A small network was trained on made-up records. Each row is its average activation on records with the value named, seen along a few directions.
Related values have similar rows: they may be neighbours, one step apart, or belong to one group.
Strong random noise was added to every row along 9 fixed directions; ignore it. To show where, here is one row again and again, with new noise each time:
[ 168  310 -372 -635  136   78  191   86  -64  359  -85 -120  928  107
  313   48  -66   78  107  184 -262  258  667 -368  388]
[  45  -17    0  132   88  127 -122  104   94  -97    3 -142 -213 -293
  -70  100  387   63 -520 -226  162  -48 -494  -69 -104]
[ 348   91 -228 -199  253  -74  157   68  -82 -191  -37 -159 -199  100
 -145  316  -17  110 -143   73   41    9  190  222  451]
[-286  -71 -299  129  -38  -88 -124  -55   41   29 -391  129 -334 -209
  -75  121  322  -65 -337    8  455   88 -584 -115 -160]
[  66 -243  147  423  -86 -415  250   85  111   -1  334  -13  141   93
 -127 -300 -174   64   74   -9  162  140  -32  136  226]
[ 165  338 -274 -246  -27  479   40 -604  -17  -68 -156 -326  284  211
  -16 -221 -287  304 -328 -608 -451 -507  -88  292  296]
[  60 -178 -149  138    7 -367  112  432  121   12   69  -28  -17 -269
   -5  260  456  -55 -303  406  593  474 -131 -115  108]
[-258 -244 -139  -75 -136 -504   62  316  206  120  -27  112   41  -19
  -91  -15 -260  112  215 -109   91  394  234 -326  257]
[ 379  174 -119 -350   59  114  168  214  166   18  228 -389  295  -39
   62  156  130   66 -410 -211 -228   -7  327 -142  514]
[ 508   82 -187  173  574  -97   43  -13 -278  371  -82  327  126  289
 -235 -243  111 -206   50 -182  -72 -176 -210 -178  359]
[ -95   13  222 -156  108 -126  218  189    0 -200  160 -174 -253  -28
   83  278 -115  -70  122  247  -84   75  365  -49   88]


Field Gen:
w19: [ -81   46  468  111 -191  326   37 -141  171 -364  403 -490   72 -196
   82 -277 -316  401 -231 -504 -399 -271  -81  206 -156]
w5: [ 348  -98   -5  565   48 -106  -45   61   18   61  171  145  -97   71
 -241 -155  248  -66 -232 -154  291 -230 -373  164   -6]
w18: [ -14   58   -7  194 -216  144   26 -180   89  251   38  -33  126 -149
   75 -261  423 -299 -448 -135  191  -60 -500   -1  -13]
w15: [ 328  143 -447 -278  190  248 -399  295 -109   75 -321  -25  373  -42
  -45  203  281  337 -135 -130  -43  272   50  -79  -20]
w4: [ -14 -147  136  475 -268   74  -57  -88  -61   -4   98   23  304   47
   38 -307   95   26   65  211  206   11 -275  205 -450]
w7: [ -52  252  -55 -247  191  417 -261 -214 -249  276 -222  280  626  -43
  262 -190   -5  142  232 -255 -376 -194   35 -158 -397]
w16: [ 239  157 -214 -225 -405  267  178 -378  391  195  139 -444  318  348
   30 -311 -318 -141 -419 -576 -509 -502  215  -65  679]
w1: [ 258  -83   18 -363  -80  168 -278  484  411  212  194 -192 -175 -342
  -70  180  499 -114 -605 -428 -166  141   32 -542  261]
w10: [-459   52  264 -365 -260   55   39 -250 -146  -87  -90  101 -113  303
  231   19 -598 -176  725   69 -537 -130  728  -31 -120]
w3: [-191 -182 -292   24 -177 -397  -41  -55  133  149 -116  268    2  129
 -283 -228 -488  113  285 -359  -59   43  -21 -200  316]
w2: [ 283  -40 -193   54  355   14 -172   99 -161   72  -94   -5  383  -17
   14  -67  123  288   38  163  164  300 -160    1 -118]
w8: [  28 -100  122  325  129  -97  -44 -310 -205  -82   19  294 -101   28
 -303 -251 -231   71  288  -11  102  -15 -357  434 -115]
w12: [ 175 -213  -27   86 -550 -146   35  202  410   70  228  -68  -19   66
 -103  -83  125 -242 -396 -282  129  -67   77  -93  382]
w20: [ 238  -87  101   93  194 -181   30  301  -91 -153  133  154 -527  -92
  -77  466  319 -291  -58  374  308  -73   45  113  -47]
w9: [-289 -175   98   -5 -468 -175   50  -48  337  194  170   63  198  -93
   18 -240 -132 -149   64   22   76  205   67 -173   17]
w6: [ 141  127 -266  -63  -75 -174  218  -49  -34   -1  -64   84  103  269
   22   91  -59   -1  137  133  126  -13  365  298  398]
w13: [ 142  -10 -523   94 -306 -169   30   16  248  272 -138   14  528  117
  -93 -211   81  247 -222 -333  203   70    3   77  320]
w11: [ -51 -173  136  309   30 -145  -60  -29  -79  -57  135  107  394 -169
   54 -102  -17  202  275  570  305  289 -207  104 -421]
w17: [ 576  -51  -92  206   59  -82   55  255 -104 -300  128  -81 -187   65
 -149  244  399   94 -210  328  359  165  -19  558  244]
w14: [ 401   90  -28 -139   32  126  186   27    1   75  203 -211   75  107
   88   33  256 -132 -248  215   39  105  146  194  319]
Each value of Gen is a pair of two hidden parts, and every pair occurs once (5 first parts, 4 second parts).
Changing only the second part turns w11 into w12. w2 has the same second part as w11; what does that change turn w2 into? -> w15
Changing only the second part turns w10 into w7. w4 has the same second part as w10; what does that change turn w4 into? -> w5
Changing only the second part turns w20 into w9. w13 has the same second part as w20; what does that change turn w13 into? -> w14

Field Tedak:
l5: [-178 -216   55  -26 -325 -187  -43  334  394  454  121  133 -129  -53
   63 -121  364 -570 -227 -213  -21  156  -17 -715  214]
l3: [ 162   88 -289 -266  274  182 -174  -90 -121 -107 -324  -57    5  -86
 -193   97  -69  389  -31 -138    1  142 -167   65  114]
l17: [ 524  252  -12 -142  678  160  166   77 -414 -126   72 -165  110  247
  104  249  -78  170  226  351 -194  -20  461  213  149]
l12: [ -15  -48  364   97  139  252  -99   67  -30 -254  333 -422  585 -206
  126 -234 -364  828  232   31 -184  278   81  289 -452]
l20: [-280  -99 -279  -81 -681  -91  -17 -249  305  -19 -204  -60  -69  123
  -28  -66 -200 -175 -233 -207   57  -90    0   42  271]
l7: [ -57 -468  -65  257   19 -444 -185  121  231 -148   77  128 -482   78
 -577 -178 -605  517  192 -598  -95   51 -200   93  159]
l14: [-165  -27  104 -165  226 -129   74  379 -185 -532  -36 -156 -180 -324
  166  562   -5  461  204  513  313  458  260  316 -290]
l10: [ -41  167  689  350  398  193  128 -231 -514  -67  183  344 -223  261
   81 -154 -158 -368  726  301 -300 -503   95  244 -576]
l2: [ 217   71  545  -85   10 -100  449  332  111 -172  613 -323 -526   77
  160  374  231 -656  -58  465 -103 -116  599  148  372]
l13: [-334   70 -306 -139 -361 -207  370 -284  -48 -607 -380 -147 -773  170
   47  638  -69  -50   87  800  513   81  335  871  104]
l18: [-496  -89  181  410 -157 -123  -71  -78 -283 -335 -183  110 -119  -93
  226  182   49  125  444  928  478  311 -169  411 -864]
l19: [-359 -232  -93  210   12 -502   20  238  124   59 -123  318 -299 -188
  -56   89  -23 -147  126   54  426  170 -196 -288    1]
l1: [ 104   34  -14 -207   76  528 -401 -136  -56  -52  -94  -30   27 -241
   -2   27  216  225 -280 -312 -171 -131 -389  -42 -354]
l6: [ 305  -95 -408  351   -6 -330   99  -81  -54  -39  -80    2  395 -154
 -212 -146  255  359 -323  260  779  511 -484  578  264]
l9: [ 519  -86  454  214  -85 -137  255  366   64 -335  673 -302   21  102
  -90  157   14   19    1  213  -68  -58  503  359  220]
l15: [-225   16  -87 -349  711  227 -700  224 -456 -154 -536  429 -268 -598
 -126  390  172  573  181  -39   66  300 -487 -327 -800]
l11: [ 593  193  258   66  723  699 -395    1 -476 -417  -88  -60 -429  -65
  -92  301  474   83 -252   15 -245 -351 -417  240 -393]
l4: [ 545 -229 -368   75  435 -366 -232  140 -173    1  -47  261  388   82
 -533 -132 -432  810  412 -122  136  454  -57  314  333]
l16: [-580  102   47 -560 -236  308 -209   12  311 -464 -146 -545 -373 -410
  229  522 -276  441 -288 -289 -269 -111  232 -179 -410]
l8: [ 335   77  -26 -360   73  161   16   47  -82  -88  138  -49   78   45
  -16  229  -63  230   35  -21 -165   19  420  283  192]
Each value of Tedak is a pair of two hidden parts, and every pair occurs once (5 first parts, 4 second parts).
Changing only the second part turns l10 into l13. l20 has the same second part as l10; what does that change turn l20 into? -> l11
Changing only the second part turns l18 into l9. l5 has the same second part as l18; what does that change turn l5 into? -> l1
Changing only the second part turns l12 into l7. l17 has the same second part as l12; what does that change turn l17 into? -> l16
Changing only the second part turns l19 into l14. l15 has the same second part as l19; what does that change turn l15 into? -> l6
